A small network was shown many inputs. Here are its activations along a few directions, one row for each input.
Each table varies a few parts of the input and shows all the possible inputs, shuffled.
A made-up example of a description, with smaller parts first: one of 3 separate values, together with either a single point or one of 9 places around a ring or (one of 6 places along a line, together with one of 8 places around a ring).
Shared parts are said once, and a part with two or three values counts as separate values.

A family of inputs:
row 1: [10 4 -5 0 0 5 -5 -3 5 -7 27 -19 4 -19 2 9 -4]
row 2: [5 18 -15 3 -2 -9 -9 -4 -11 -14 38 -9 13 -8 14 11 -24]
row 3: [2 -3 3 -7 -9 14 0 7 4 10 0 -32 -12 -14 -12 7 12]
row 4: [1 -2 1 11 6 8 -7 2 -4 -5 -5 -9 0 -2 -1 8 -12]
row 5: [-9 -21 9 -20 -8 -5 23 -5 19 25 -16 12 -22 18 0 -17 33]
row 6: [-15 -21 6 -21 -11 -9 19 -9 19 19 -21 20 -11 18 -5 -21 39]
row 7: [-9 -10 4 -2 4 9 -1 6 6 3 -33 -16 -7 -8 -13 -8 22]
row 8: [5 12 -2 16 -2 -2 -8 2 -8 -11 3 -2 4 8 4 8 -23]
row 9: [-2 -9 9 -24 -13 4 27 1 15 34 12 1 -21 12 9 -1 26]
row 10: [0 0 6 11 5 -9 -7 7 -3 0 -9 4 7 13 -7 -11 -2]
row 11: [-1 8 -8 8 11 -12 -20 -8 -15 -26 -14 20 22 15 2 -15 -21]
row 12: [1 4 7 14 -1 -4 0 9 -5 5 7 -4 4 9 -1 -2 -10]
row 13: [-5 -7 -2 7 12 2 -16 -4 1 -16 -26 10 12 2 -10 -12 1]
row 14: [2 -3 -2 -9 -5 13 6 -1 13 14 11 -33 -3 -34 -6 1 18]
row 15: [4 14 -4 9 -2 0 -7 3 -5 -5 17 -8 3 0 3 14 -24]
row 16: [0 16 -8 6 5 -5 -8 1 -17 -11 23 -4 10 4 12 13 -34]
row 17: [-4 -9 11 5 0 5 -17 2 4 -2 -26 -12 -9 -4 -12 -5 19]
row 18: [4 0 -10 -5 -2 -3 21 -1 -11 2 6 33 -9 6 11 14 -15]
row 19: [2 14 -6 12 4 -7 -9 -1 -20 -17 8 1 11 12 13 7 -32]
row 20: [2 8 -1 13 9 -5 -10 1 -4 -14 -15 8 10 8 2 -1 -16]
row 21: [3 8 4 6 -6 -4 -3 12 -4 8 22 -11 3 6 -3 7 -10]
row 22: [0 -3 13 -2 -3 12 -6 5 5 7 2 -25 -8 -16 -5 9 8]
row 23: [-10 -10 11 2 4 5 -15 -2 5 -11 -32 0 2 -4 -13 -16 26]
row 24: [3 -1 7 -5 -6 10 -3 -2 12 7 16 -28 0 -32 1 6 15]
row 25: [4 -5 -10 -9 3 -10 15 -3 -8 -3 -9 39 -6 9 6 5 -8]
row 26: [1 8 -2 10 7 -7 -14 -4 -4 -24 -19 18 19 11 -1 -12 -10]
row 27: [7 2 1 3 2 8 -8 2 -2 -5 13 -16 -4 -3 -3 12 -11]
row 28: [3 -3 1 7 9 2 -13 2 -3 -15 -18 -1 3 6 -4 0 -2]
row 29: [-2 -8 6 1 -3 14 2 5 3 6 -15 -24 -12 -9 -11 -2 13]
row 30: [-5 0 5 9 6 -10 -9 3 -1 -7 -15 15 17 13 -10 -20 3]
row 31: [-2 -5 3 -24 -11 3 30 -7 21 39 22 -1 -10 -4 14 -3 33]
row 32: [5 3 -12 -9 0 -1 19 -2 -9 8 22 28 -14 3 8 16 -15]
row 33: [8 8 -17 -10 0 -3 21 -8 -4 8 34 25 -5 -11 13 14 -5]
row 34: [0 9 -7 10 12 -10 -15 -2 -16 -18 -10 10 16 13 8 -1 -27]
row 35: [6 15 -8 7 0 -3 -1 -3 3 -7 31 -9 9 -17 9 9 -17]
row 36: [-12 -12 2 -2 4 8 -6 -1 7 -5 -36 -6 -2 -5 -20 -21 29]
row 37: [2 10 0 2 -3 -5 5 8 3 8 33 -12 14 -13 6 4 -4]
row 38: [-6 -16 9 -17 -12 2 27 -1 15 31 -2 6 -22 15 7 -9 25]
row 39: [0 -6 -11 -12 2 -13 14 -9 -6 -10 -15 49 5 9 2 -3 -4]
row 40: [0 -6 12 6 -7 10 -11 4 1 2 -11 -20 -10 -8 -6 4 10]
Q: What is each input in this table made of?
A: one of 5 places along a line, together with either one of 2 separate values or one of 6 places along a line
Q: Changing only the place on the line of 5 turns row 23 into row 22. The same change can be made to row 26. Which row results?
A: row 15
Q: Changing only the place on the line of 5 turns row 1 into row 28. The same change can be made to row 37. Which row results?
A: row 10
Q: Change only the choice among 2 separate values in row 9. List by row number the other rows that result.
A: row 32
Q: Change only the choice among 2 separate values in row 18. List by row number the other rows that result.
A: row 38
Q: A walk changes only the place on the line of 6. It starts at row 19 and steps to row 8. List the rest of the walk in order.
A: row 12, row 4, row 40, row 29
Q: Change only the place on the line of 5 in row 16. List by row number the other rows that result.
A: row 2, row 11, row 19, row 34

A family of inputs:
row 41: [-3 4 8 13 0 -3 -7 11 -4 -2 -9 -4 8 10 -12 -7 -3]
row 42: [-1 -5 -1 -12 -2 7 0 -6 13 -2 -8 -17 0 -3 2 -6 17]
row 43: [-3 -1 -8 5 6 -5 4 5 -9 0 -5 11 1 10 1 0 -16]
row 44: [9 16 -3 6 -8 -1 3 8 -7 13 43 -22 -1 -8 9 20 -24]
row 45: [-1 6 -2 7 1 -2 -13 1 1 -13 -7 -1 17 -7 -10 -9 6]
row 46: [-3 -2 4 0 4 -7 0 -4 7 3 4 12 4 8 8 -4 0]
row 47: [-1 -3 1 -9 -4 1 10 -5 5 8 -2 7 -3 9 14 2 5]
row 48: [5 4 0 7 3 -7 2 5 1 -3 -4 19 12 4 0 -4 -4]
row 49: [-6 -10 4 -12 -10 2 18 4 4 21 2 8 -16 4 -5 2 13]
row 50: [-6 -2 1 -10 -7 -2 12 -2 3 12 0 3 -9 18 8 0 1]
row 51: [3 3 4 7 2 3 -11 4 -15 -11 -7 -6 -11 8 -5 9 -15]
row 52: [-3 -2 5 -3 5 -2 -13 -6 6 -6 0 -9 11 -5 -2 -14 9]
row 53: [0 -5 8 -5 -3 8 1 -1 10 6 -12 -13 -3 3 6 -3 10]
row 54: [6 5 -5 -1 5 7 -17 -4 -9 -22 -6 -3 0 -8 -3 7 -5]
row 55: [8 19 -6 0 -3 2 5 -2 -4 -1 47 -20 9 -24 10 16 -14]
row 56: [-1 -1 -5 -17 -3 -3 9 -10 4 -1 2 4 3 2 10 -3 10]
row 57: [0 3 7 15 0 -1 -10 7 1 -6 -11 1 12 0 -6 -4 1]
row 58: [9 5 -11 -4 5 -1 -4 -10 -10 -18 3 15 -1 -4 1 5 -9]
row 59: [1 -11 2 -11 -4 7 8 0 12 9 -5 -13 -12 -22 -12 -5 31]
row 60: [12 13 -3 5 -4 5 4 5 1 7 43 -18 5 -15 13 23 -19]
row 61: [-4 0 4 -1 4 -9 2 0 -1 9 6 8 -1 16 4 -7 -4]
row 62: [1 7 -9 1 1 -9 0 -3 2 -10 1 16 15 -2 -5 -8 1]
row 63: [-1 -12 4 -12 -7 5 16 2 9 15 1 12 -10 -5 0 5 18]
row 64: [-3 -8 -4 -16 -8 0 15 -5 4 9 6 9 -8 -13 -2 0 25]
row 65: [-3 -2 1 12 7 3 -10 4 -6 -7 -16 -4 8 -4 1 1 -8]
row 66: [-5 1 -5 4 5 -1 -12 -3 -7 -14 -11 -6 12 -12 -4 -6 -5]
row 67: [8 1 5 7 5 6 -14 1 -9 -16 -10 -1 -4 -1 0 10 -11]
row 68: [-9 -2 10 7 1 -1 -9 2 0 8 -1 -12 -2 12 -2 -9 1]
row 69: [-1 5 -2 7 0 -9 4 8 -2 1 -1 14 5 14 -5 -5 -7]
row 70: [-5 -3 8 -4 -6 5 3 1 5 12 -10 -17 -10 12 1 -5 6]
row 71: [-5 -3 11 7 2 -1 -11 -2 6 3 -3 -8 2 2 3 -8 4]
row 72: [-8 -2 0 11 4 0 -7 7 -9 -4 -13 -9 1 7 -6 0 -12]
row 73: [-4 -13 8 -5 -6 11 12 7 11 23 -8 -14 -22 -4 -16 0 22]
row 74: [-2 4 -13 0 5 -8 0 -7 -8 -10 -2 12 10 -8 1 -5 -9]
row 75: [9 1 -4 4 2 -1 -1 -6 -8 -12 0 16 -8 4 5 10 -15]
row 76: [2 -14 7 -4 -3 13 9 6 14 18 -10 -9 -16 -14 -9 2 27]
row 77: [1 0 -7 7 7 -3 2 0 -7 -3 -7 15 6 0 7 1 -13]
row 78: [-4 0 -4 -7 5 -8 -2 -10 6 -4 8 9 9 2 4 -8 5]
row 79: [8 1 -6 2 3 0 0 0 -12 -8 1 13 -11 13 1 10 -18]
Q: Changing only one part turns row 50 into row 56. The same change can be made to row 51. Which row results?
A: row 54
Q: What is each input in this table made of?
A: one of 3 separate values, together with either a single point or (one of 2 separate values, together with one of 6 places along a line)
Q: Change only the place on the line of 6 in row 57. List by row number the other rows that result.
A: row 53, row 65, row 67, row 71, row 76
Q: A walk changes only the place on the line of 6. It starts at row 59 and steps to row 42. List the rest of the walk in order.
A: row 52, row 45, row 66, row 54
